These are the activations of a small neural network, seen along a few directions. Each row is one input.
Each table varies a few parts of the input and shows all the possible inputs, shuffled.
Descriptions start from the smaller parts, as in this example, which fits no table here: one of 2 separate values, together with either a single point or one of 9 places around a ring or (one of 5 places around a ring, together with one of 6 places along a line).
Shared parts are said once, and a part with two or three values counts as separate values.
In the rows, zero is written as 128.

Other details of the inputs vary at random and push rows far along two fixed directions, the same in every table; ignore that.

A family of inputs:
x1: [101 106 176 140  83 129 156  79 223 154 129 190 176]
x2: [149  88 119 131 144 149 102 113 131 110 106 132 107]
x3: [110 177  87 190 145 113 135 215  81 144 159  85  74]
x4: [132 114 125  47 163 138 102 114  65 132 107  74 144]
x5: [131 114 100  91 122 150 121 112 130 122 125 121 158]
x6: [104 203 136 217  88  86 169 188 170 137 165 171 129]
x7: [134  70 170 129 122 154 141 118 176  88 140 161 133]
x8: [124 115 130  79 136 135 124  97 125 147 129 115 145]
x9: [124 120 187 143  87  97 160  54 208 144 115 203 158]
x10: [140 118 113  44 158 136 109 119  66 105 110  81 153]
x11: [145 105 149 132 116 140 106  88 177 124 102 173 142]
x12: [131  76 149 128 123 150 133 117 185  97 133 165 146]
x13: [133 119 118  76 131 131 130 103 123 122 133 121 154]
x14: [122 220 107 164 134  65 144 171  43 149 122  88  96]
x15: [152 111  74  80 146 157  84  95  81 132  94  89 126]
x16: [144  71 117  88 170 179  93 140  86 108 130  79  97]
x17: [ 95 199 147 220  94  89 162 182 171 163 161 163 119]
x18: [133 176 100 205 141 105 134 197  64 124 144  93  48]
Each input here is: one of 3 separate values, together with one of 6 places along a line.
Question: The inputs of x15 and x5 match in every part but the choice among 3 separate values. If x2 is changed in the same way as x15 into x5, which row does it become?
Answer: x12
Question: Change only the choice among 3 separate values in x4. List by row number the other rows that result.
Answer: x10, x14

A family of inputs:
x19: [121  55 140  74 110 160 150  73 155 107 115 133 170]
x20: [148 136 138 117 135 131 120 156  59  96 112  90 119]
x21: [109 126 168 118  99 155 116 114 213 137 144 186 186]
x22: [108 171 153 190 131  76 156 182 111 132 124 135 112]
x23: [148 154  84  95 133 111 121 105  73 127  96  99 111]
x24: [137 131  87  90 155 141 111 161 117 114 142 110 148]
x25: [114  53 136  77 127 149 141  72 163 108 117 135 173]
x26: [134 107 122  91 171 128 114 128  96 136 152  94  99]
x27: [154 107 117  69 141 121 109  46 131 124  92 146 153]
x28: [129 146  94  98 143 141 101 171 115 131 147 105 147]
x29: [125 119  92 105 117 157 143 124  78 125 133  87 138]
x30: [109 161 173 190 122  91 145 173 138 147 116 144 128]
x31: [138 148  81  92 156 126 116 160 102  87 145 105 141]
x32: [163  54 131 123 153 179  95  95 157 113 131 138  79]
x33: [104  86 125 117 123 128 153 112 153 140 126 125 155]
x34: [155  94 104 154 162 172  75 161  81  95  88 101  76]
x35: [122  90 191 120 129 115 161  80 190 122 151 181 131]
x36: [123 112  67 191 123 150 129 164 113 126 139 103  78]
x37: [120 174 149 173 124  81 181 160 119 130 173 123  82]
x38: [102 178 170 189 120 108 126 176 129 151 120 127 123]
x39: [147 128 137  98 137 141 127 127  81 119 155  96  96]
x40: [128 199 160 195  57  70 174  95 159 150 134 189 139]
x41: [108 152 163 160 131 105 149 146 151 165 164 142 103]
x42: [149 100 121  83 138 124 108  61 140 139  85 141 156]
x43: [130 164 138 138  88 124 153 151 154 101 164 161 160]
x44: [147 128 114  83 135 149  68  75 118 167  87 111 150]
x45: [ 99 182 158 174 123 110 137 166 135 180 170 123  95]
x46: [158 140  73 175 126 127  94 108 118 135 102 135  82]
x47: [146  83 134 161 102 168 116 118 228  94 136 203 140]
x48: [ 84 150 117 162 110 115 158 164 126 167 143 107 131]
x49: [123 145 136 143 157  98 128 162  86 101 112 111 112]
x50: [ 96 121 121 123 113 157 130 125 131 167 126 107 153]
x51: [122 121 166 120 100 112 127  57 199 164  95 192 164]
x52: [139 128 132 110 150 123 125 152  61  92 102  93 114]
x53: [140 137  88  84 139 138 123 159 100  91 140 101 139]
Question: Describe the family of inputs behind these rows.
Answer: one of 5 separate values, together with either a single point or one of 6 places along a line
Question: The inputs of x36 and x32 match in every part but the choice among 5 separate values. If x33 is changed in the same way as x36 into x32, which row does it become?
Answer: x26
Question: Change only the choice among 5 separate values in x53. List by row number the other rows that result.
Answer: x19, x23, x37, x52
Question: Which other rows agree with x22 in the choice among 5 separate values? List them by row number.
Answer: x20, x30, x34, x38, x49, x52

A family of inputs:
x54: [155  66 114  23 160 157  89  57 104 123 114 100 146]
x55: [112 175 154 190  96  70 188 128 165 167 148 160 129]
x56: [131 135  69 130 171 165  80 185  56 136 142  73  94]
x57: [119  59 196  88 113 142 125  57 184 150  86 169 179]
x58: [156  67 119  34 150 175  96  55 100 125  95  88 147]
x59: [144  45 206 104 131 168 115  91 203  96 115 180 151]
x60: [122 182  84 118 134  94 139 168  80 130 149  98 134]
x61: [135 134  35 121 163 154  96 178  81 132 140  63  85]
x62: [120 148  80 170 134 147 123 173  86 129 155 102  93]
x63: [109 183 146 132 121 101 143 143 132 155 142 141 133]
x64: [107 132 148 181 129 113 155 151 131 101 137 131  93]
x65: [126 172  76  85 160 129 101 182  46 128 122  59 148]
x66: [145  79 111  16 144 172  91  75 103  96 105  99 175]
x67: [113 159  81 159 143 143 105 189 116 150 142  90  93]
x68: [152  40 181 112 101 179 125  82 202  90 124 179 151]
x69: [ 92 196 167 171  92  76 166 157 167 149 151 167 161]
x70: [101 142 165 214 118  79 181 160 172 114 151 169  98]
x71: [171 166  49 132 159 113  81 136  42 126  90  86  82]
x72: [155  68 134  29 165 173  79  67 107 139  90  91 154]
x73: [101 185 141 176  90  70 189 157 168 134 149 168 171]
x74: [130 191 142 224  80  77 150 112 158 137 106 185 108]
x75: [ 93 151 187 215 120  89 164 168 171 124 143 165 103]
x76: [150 131  85 122 162 155 109 180  46  94 138  64  75]
x77: [151  42 195 108 115 176 107  96 207 104 120 181 156]
x78: [ 93 191 148 179  78  83 189 151 162 129 145 162 170]
x79: [148  83 114  13 152 176  93  64 102 110 106 104 151]
x80: [ 94 160 128 215  85 118 166 155 197 143 155 161 111]
x81: [116 184 116 128 140 102 120 152  75 162 146  87 108]
x82: [129 194 156 221  94  74 133 126 163 152 102 188 114]
x83: [127 143  73 167 146 134 123 179  92 134 159 108  94]
x84: [138 170  63  78 164 119 115 154  46 136 140  71 106]
x85: [110 144 129 156 111  88 164 134 120 161 123 133 127]
x86: [159  34 174 108 112 166 125  88 208  94 128 185 152]
x87: [153  37 184 105 128 158 132  83 204  86 123 184 147]
x88: [120  56 181  91  98 145 142  42 178 135  89 167 174]
x89: [131 163  76  93 150 126 109 135  34 139 139  52  98]
Question: The inputs of x74 and x71 match in every part but one. If x64 is changed in the same way as x74 into x71, which row does it become?
Answer: x70
Question: Describe the family of inputs behind these rows.
Answer: one of 3 separate values, together with either a single point or one of 5 places along a line or one of 6 places along a line
Question: Change only the choice among 3 separate values in x55. List by row number the other rows that result.
Answer: x58, x72
Question: Change only the choice among 3 separate values in x85. List by row number the other rows that result.
Answer: x57, x88

A family of inputs:
x90: [155 131  72 106 151 152  87 123  78 141 125  88  91]
x91: [132 123  85  99 172 147  86 161  87 130 117  83 120]
x92: [128  71 141  85 112 181 115  85 167 126 121 140 163]
x93: [126 127 154  34 116 109 128  34 135 153  91 140 206]
x94: [150 125 111  99 167 142  95 132  65 125 129  83  85]
x95: [103 130 188 159 100 121 165 141 163 133 152 151 142]
x96: [136  59 161  69 136 149 141  93 155  89 136 143 157]
x97: [ 98 121 178 164 121 104 163 135 173 146 140 156 126]
x98: [118 218 123 243 101  65 160 189 119 135 128 150  94]
x99: [133  80 157  81 124 176 102 106 167 109 114 147 175]
x100: [127 114  69 104 160 151  97 140  86 147 124  76 109]
x101: [113 134 131 157  94 112 174 127 182 121 159 165 143]
x102: [154 121  69 122 145 143  96 117  64 122  97  87  96]
x103: [134 222  83 189 139  94 117 207  71 146 149  99  73]
x104: [118 141 147 154 105 106 161 148 180 105 153 174 156]
x105: [124 130 178 182 106  95 160 111 154 119 113 166 113]
Question: Describe the family of inputs behind these rows.
Answer: either a single point or (one of 3 separate values, together with one of 5 places along a line)
Question: Change only the choice among 3 separate values in x91. List by row number the other rows that result.
Answer: x97, x100
Question: Change only the choice among 3 separate values in x92. List by row number the other rows that result.
Answer: x95, x99
